Small tables with named rows and columns. After each table, cells are looked up by row and column.

zir =
         vov  rova  rig  tomugo  kasef  sazinet
gugisab  188   237  114      90    124       49
minuvo   163   196  142      36     54       88
ranam    144   190  156      26     24       88
kezo     121   199  177      36     28       67
rigatam  149   186  143      71     75       93
duki     137   182  154      34     38       86
zilumiz  138   177  150      29     14       90
vodedas  153   206  136      45     83       68

vov of zilumiz is 138
vov of minuvo is 163
rova of minuvo is 196
rig of zilumiz is 150
tomugo of rigatam is 71
kasef of kezo is 28
tomugo of gugisab is 90
kasef of rigatam is 75
vov of ranam is 144
sazinet of rigatam is 93
sazinet of gugisab is 49
rig of gugisab is 114
rova of vodedas is 206
kasef of ranam is 24
sazinet of kezo is 67
tomugo of zilumiz is 29

bom:
         mobez  gakeler   fom   tup  pide   gim  zafule
pomemo     0.1      0.3   0.3  -0.2  -0.1   0.0     0.1
lorag      0.3     -0.1   0.1   0.4   0.4   0.2     0.3
pul        0.4     -0.1  -0.2  -0.1   0.4  -0.2     0.5
pututop    0.5      0.1  -0.6  -0.2  -0.1  -0.1     0.5

pul, gim -> -0.2
pututop, pide -> -0.1
pututop, gakeler -> 0.1
pomemo, gim -> 0.0
pul, zafule -> 0.5
lorag, fom -> 0.1
lorag, pide -> 0.4
pomemo, gakeler -> 0.3
pututop, gim -> -0.1

tapel:
|  | fezevop | fumev | pililif | nevo | gef | teg | filetik |
|---|---|---|---|---|---|---|---|
| kibe | 5.74 | -2.33 | 6.16 | -1.03 | -3.35 | -0.23 | 0.76 |
| mugoli | 6.12 | -5.05 | 6.70 | 2.36 | -2.23 | -2.51 | 1.15 |
| dokos | 4.29 | -2.26 | 4.76 | -0.25 | -1.67 | -0.82 | 0.58 |
| mul | 6.11 | -4.06 | 6.45 | 1.27 | -3.51 | -1.07 | 1.05 |

What is the filetik of mul in tapel? 1.05
What is the fumev of kibe in tapel? -2.33
What is the teg of mugoli in tapel? -2.51
What is the pililif of kibe in tapel? 6.16
What is the fumev of mul in tapel? -4.06
What is the fezevop of kibe in tapel? 5.74
What is the nevo of dokos in tapel? -0.25
What is the nevo of kibe in tapel? -1.03
What is the fumev of mugoli in tapel? -5.05

fikoge =
           vum  batebiz    rof  suzulub  sizuz   mero  fuzelol   kunu  lesel  fenon
fof      -2508     3128  -1483     -655   2957    416     1704  -1553   4585   1600
segubus  -6320     3916   2466     3758  -3021   3554    -1390   4405   5715   6027
vusi      -346     6026    -98      585   2606  -2663     1144   1230   3214   2542
kero      -443     3974  -2463    -2207   3000    630     2014  -2863   1549    333
ronedir  -2121     3552  -1922    -1206   2658   1669     1006  -1258   3573   1923
vivi     -4345     2838    678     1617  -3255   5921      213   1529   2300   1916
rematu   -3040     3477   -828      205   2461    953      903    502   5470   2831
sanuzil   2996     7803   -429     -755   3119  -4735     2438   -294   -816    285

What is the fenon of sanuzil in fikoge?
285
What is the batebiz of sanuzil in fikoge?
7803
What is the kunu of rematu in fikoge?
502
What is the rof of ronedir in fikoge?
-1922
What is the vum of rematu in fikoge?
-3040
What is the batebiz of vivi in fikoge?
2838
What is the rof of rematu in fikoge?
-828

did =
cols = sava, med, robu, removi, fopelu, dotovo, duruk, kebupe
toz: [24013, -25962, 25677, -6923, 39716, -17154, 40303, 35984]
rutabug: [37149, -11013, 20911, 40317, 61493, 11402, 41268, 9145]
tivigi: [7281, -5651, -11225, -53178, -15355, 24955, -4695, 44055]
met: [-851, 41456, 43258, 16020, 48052, 71155, 30466, 60094]
goz: [15647, 39800, 33116, 32819, -19012, 50741, -12049, 1644]

What is the fopelu of tivigi in did? -15355
What is the removi of toz in did? -6923
What is the duruk of met in did? 30466
What is the robu of goz in did? 33116
What is the dotovo of goz in did? 50741
What is the sava of goz in did? 15647
What is the sava of rutabug in did? 37149
What is the kebupe of goz in did? 1644
What is the kebupe of met in did? 60094
What is the fopelu of toz in did? 39716
What is the duruk of toz in did? 40303
What is the robu of met in did? 43258
What is the robu of rutabug in did? 20911
What is the med of goz in did? 39800
What is the dotovo of rutabug in did? 11402
What is the med of met in did? 41456

mosa =
|  | lidi | dat | rem | ret | ven | benodog | tenova | damob |
|---|---|---|---|---|---|---|---|---|
| ruvogi | 92 | 106 | 61 | 73 | 115 | 110 | 73 | 47 |
| davab | 150 | 131 | 192 | 175 | 119 | 125 | 176 | 210 |
| gata | 144 | 129 | 176 | 162 | 121 | 125 | 163 | 189 |
| lonivo | 146 | 130 | 182 | 167 | 121 | 126 | 167 | 196 |

What is the ret of lonivo in mosa?
167
What is the damob of ruvogi in mosa?
47
What is the tenova of gata in mosa?
163
What is the ret of gata in mosa?
162
What is the lidi of davab in mosa?
150
What is the benodog of gata in mosa?
125
What is the benodog of ruvogi in mosa?
110

nizu =
cols = pova, fepesu
murel: [-0.8, 0.9]
nal: [-0.6, 0.7]
rire: [0.5, -0.7]
danab: [0.6, -0.8]
puge: [-0.8, 0.9]

What is the pova of rire in nizu?
0.5
What is the pova of danab in nizu?
0.6
What is the fepesu of murel in nizu?
0.9
What is the fepesu of danab in nizu?
-0.8
What is the pova of puge in nizu?
-0.8
What is the fepesu of nal in nizu?
0.7
What is the pova of murel in nizu?
-0.8
What is the fepesu of puge in nizu?
0.9
What is the pova of nal in nizu?
-0.6
What is the fepesu of rire in nizu?
-0.7
Row with the largest pova: danab

Table dafel
         mesusap    mib
tes        -1885   1073
movuve     -6247   5851
disemo     -5297   4827
pak          435  -1270
bodode      2885  -3969
miv         -355   -570
rarebe       823  -1751
defil       -899    223
fev          752  -1608
nurifan    -3917   3341
paz          187  -1096

tes, mib => 1073
fev, mesusap => 752
bodode, mesusap => 2885
bodode, mib => -3969
rarebe, mesusap => 823
fev, mib => -1608
disemo, mesusap => -5297
nurifan, mesusap => -3917
pak, mesusap => 435
movuve, mib => 5851
pak, mib => -1270
miv, mesusap => -355
miv, mib => -570
paz, mib => -1096

rov:
columns: ren, kenut, gikep, sib, tonube, mizozog, gat, pabo, fop, rekesar
rul: [28898, 18919, 37122, 52401, 47271, 30630, 44347, -3321, 20985, 8567]
sima: [-14228, 31993, -19999, -19273, 30909, -1005, -13126, 30223, 39121, 14835]
sak: [8413, 830, -22567, -121, -44593, 27196, -10769, 37379, 31250, -11450]
bav: [-43217, 51300, -38497, -71266, 52564, -37182, -43916, 45208, 37879, 43262]
bod: [-33772, 25052, -57493, -72987, -24664, -18795, -57968, 61598, 35884, 19325]
fet: [11719, -3463, -25336, 8446, -52957, 35860, -8148, 36671, 36085, -21774]
vurer: [-11608, 42242, -687, -8655, 69443, -6138, 2248, 17500, 34974, 27478]
zovim: [32179, -5947, 33758, -9651, -49755, 3083, 3861, 31642, -31927, 45096]
nol: [36350, -11792, 34805, -9578, -65096, 5501, 2976, 33969, -37005, 44230]

What is the gikep of fet in rov?
-25336
What is the mizozog of vurer in rov?
-6138
What is the fop of rul in rov?
20985
What is the fop of sima in rov?
39121
What is the ren of vurer in rov?
-11608
What is the rekesar of vurer in rov?
27478
What is the sib of zovim in rov?
-9651

